A =
[[128 130 147 133 149]
 [111 134 139 103 133]
 [149 132 138 113 142]
 [145 141 110 124 148]
 [130 128 156 129 112]
 [119 136 145 107 127]
 [115 157 121 140 108]
 [131 139 128 118 109]
 [139 135 122 123 117]
 [131 139 134 142 135]
 [126 134 115 117 147]
 [129 130 130 114 133]
 [146 133 124 114 109]
 [129 134 144 143 142]
 [151 105 116 116 114]
 [135 131 129 121 121]]
Counting starts at 0.
The entry in row 1 and column 0: 111
The entry just left of the smallest entry is 139
Which number is the entry in row 0 and column 0?
Answer: 128
The entry in row 0 and column 1 -> 130
Which number is the top-right entry?
Answer: 149
Which number is the entry in row 2 and column 0?
Answer: 149
The largest entry is 157
Which number is the bottom-right entry?
Answer: 121
Which number is the entry in the bottom-left corner?
Answer: 135
The entry just right of the smallest entry is 133
Which number is the entry at row 0, column 2?
Answer: 147
The entry just left of 122: 135
Which number is the smallest entry?
Answer: 103
Which number is the entry directly above 103?
Answer: 133
The entry directly below the largest entry is 139
The entry just left of the largest entry: 115
Which number is the entry at row 2, column 2?
Answer: 138
Which number is the entry just right of 157?
Answer: 121

M = [114 157 130 102 138 136 112 110 108 142]
The entry just left of 112? 136
The entry just left of 102? 130

Questions about the matrix below.
1) Which number is the 1st entry in reading order?
2) Which number is the entry in the top-right corner?
3) Which number is the smallest entry?
4) Which number is the entry in the bottom-right corner?
5) Which number is the entry just left of 127?
6) Which number is the smallest entry in the first column?
7) Which number is the 2nd entry from the end, reading row by row?
8) Which number is the entry directly below 132?
[[130 100 126 129]
 [144 136 147 130]
 [147 121 148 129]
 [128 108 122 130]
 [131 115 125 132]
 [150 122 150 131]
 [131 111 127 130]
 [129 113 133 125]
 [138 136 140 128]
 [112 118 112 125]
 [111 120 112 125]]
1) 130
2) 129
3) 100
4) 125
5) 111
6) 111
7) 112
8) 131

[[115 138 136 135 132 126 104]
 [125 122 131 125 128 136 154]
 [145 126 124 124 128 117 107]
 [121 124 130 133 127 136 154]
 [114 128 134 129 127 144 147]
 [146 108 126 128 131 124 152]
 [123 144 120 128 127 137 152]
 [132 134 127 127 129 120 104]
 [130 134 126 127 128 120 103]
 [133 131 116 124 126 134 155]
 [136 122 131 126 129 118 102]]
Counting starts at 0.
The entry in row 2 and column 0 -> 145
Find the entry in row 0 and column 0.
Answer: 115
Find the entry directly below the largest entry.
Answer: 102
Find the top-right entry.
Answer: 104
Find the entry in row 0 and column 1.
Answer: 138
The entry just left of 155: 134
The entry just left of 137 is 127
The entry directly below the centre entry: 128
The largest entry is 155
Find the entry directly above the largest entry.
Answer: 103
The entry in row 1 and column 0 is 125
Find the entry directly above 114.
Answer: 121
Find the entry just left of the centre entry.
Answer: 126
The entry in the bottom-left corner is 136
Find the entry directly below 121.
Answer: 114
Find the entry at row 1, column 2.
Answer: 131

Read these off the row that follows.
1) Give the entry just left of 145.
2) Give the entry just right of 135.
[142 145 125 104 131 130 127 135 129 114]
1) 142
2) 129

Questions about the array below. Rows and columns are numbered from 0.
1) Read off the entry just right of the centre entry.
2) Read off the entry in row 1 and column 0.
3) Read off the entry in the bottom-left corner.
4) Read off the entry in row 0 and column 2.
5) Read off the entry just right of 128.
6) Read off the entry directly below the smallest entry.
7) Read off the entry just left of 145.
8) Read off the bottom-right entry.
[[108 116 118 140 103 145 153 146 116 120 148]
 [125 141 118 113 141 115 133 128 123 143 135]
 [125 137 122 118 138 119 130 124 123 141 132]]
1) 133
2) 125
3) 125
4) 118
5) 123
6) 141
7) 103
8) 132
